Each row below holds a small network's activations on one input, seen along a few directions.
Each table varies a few parts of the input and shows all the possible inputs, shuffled.
Descriptions start from the smaller parts, as in this example, which fits no table here: one of 3 separate values, together with either a single point or one of 9 places along a line or (one of 5 places around a ring, together with one of 6 places along a line).
Shared parts are said once, and a part with two or three values counts as separate values.

Other details of the inputs vary at random and push rows far along three fixed directions, the same in every table; ignore that.

Table:
r1: [-18  29  -4  12  55 -22  11  15 -32  86 -31  -7  21]
r2: [ 51  19  28 -52  49 -40   2  41 -22  65 -69 -12 -32]
r3: [-80 -13 -33  66  23 -24  27  -1   6  -4  37  20  16]
r4: [-71  -7 -25  82  12  36 -23   8 -13  17  35   5  67]
r5: [-38  22  36   7  38   2   3  24 -23 -62  15  29  17]
r6: [-30  24  -8  47  34   9  19  12 -27 113 -15 -44 -21]
r7: [-80 -36 -16 102 -26  68 -23 -25 -19  79  76 -44   8]
r8: [ 62   2  41 -72  70 -65  30  16  43  -5 -39  40 -26]
r9: [ 20 -86 -64  40 -52 -31 -13  34  16  63  19 -22 -46]
r10: [-24  27  20  -2  70 -32  16  39  -3  71  18  21  -7]
r11: [-35 -47 -26  53  49 -22 -17  12  47  82 -21 -18 -11]
r12: [  9 -26 -23   1 -90  22  28   8  -7 -97  41  13 -45]
r13: [-25  20  18 -52 -15  91 -16 -90  42 -70  -6  52  78]
r14: [-55  33 -28  32   8  42  27 -48  -1 -20 -33   0  45]
r15: [  -2   29   12  -10   33    5   20  -50   -7 -121  -67   38   91]
r16: [  45  -54   12  -13 -115   11   10   30  -57  -15   83  -26 -104]
r17: [ 63  25  54 -98  44  13 -38  22  27  -4 -60  44  16]
r18: [  1 -56 -22  42 -48 -59  19  39  10  39  34 -19 -86]
r19: [ 81 -64  -8  25 -79 -37  10  59 -82 -45  -1 -47 -49]
r20: [  34   14  -55  -11  -25  -55  -33  -11   -8   29   42 -107  -49]
r21: [  90   10  -17  -89  -38  -83  -22   31   28    9   72  -80 -104]
r22: [-50 -11 -22  31  18  -2  28 -42   3 118 -13 -43 -20]
r23: [ 25 -39 -55  10 -91  -5  11  -7 -51 -81 -15   5   2]
r24: [  74   -6    5  -31 -117   11   -7   24  -71  -89  -15   -1  -16]
r25: [-27  36  23  -5 -11  59   4 -52 -51  -1  -1  -5  33]
r26: [-32  47  28   3  13  45  18   2 -12 -36  32  28   8]
r27: [ 87   1  51 -67  54 -19 -18  36  29  25 -46  21   7]
r28: [-81  15  14  85  10  -2  10  20 -20   6  53   1  15]
r29: [-20  19  25 -29  87 -39  18   3  43   7 -31  38 -10]
r30: [-43  27   4  36   5  83 -22 -17   7  -4  19  14  50]
r31: [-24 -29  -9  51  35   3  -8 -22  35 -45 -13  17  63]
r32: [  42   -7   16  -21  -99   54  -43    9  -21 -107   11   34   32]
r33: [  3 -30 -37  40 -93  -6  10  -9 -34 -59 -16 -15  -2]
r34: [ 60   7  57 -49  73 -62  24  60   7  40 -11  12 -39]
r35: [ 59  20  29 -95  11   3 -26 -21  71   5 -66  55  19]
r36: [  0  42 -31 -12  59 -23 -64 -39  71  75  48 -67   5]
r37: [-15  35   0 -33  -4  86 -12 -60  50 -86 -26  56  75]
r38: [ 53  13  13 -77  45 -43   9  -1  16  19 -98  15 -18]
r39: [-107   -4   -4   54    5   30   33  -49   12    5   58    0   16]
Description of these inputs: one of 3 separate values, together with either a single point or (one of 2 separate values, together with one of 6 places along a line).
- The inputs of r24 and r28 match in every part but the choice among 3 separate values. If r15 is changed in the same way as r24 into r28, which row does it become? => r8
- Which other rows does r23 become when the choice among 3 separate values takes its other values? List them by row number. => r3, r9
- Start at r7 and move only the place on the line of 6, one step at a time. The first step leads to r30. Which rows follow, in order? => r32, r4, r17, r27
- Which other rows does r37 become when the choice among 2 separate values takes its other values? List them by row number. => r30
- Which other rows does r13 become when the choice among 3 separate values takes its other values? List them by row number. => r22, r39
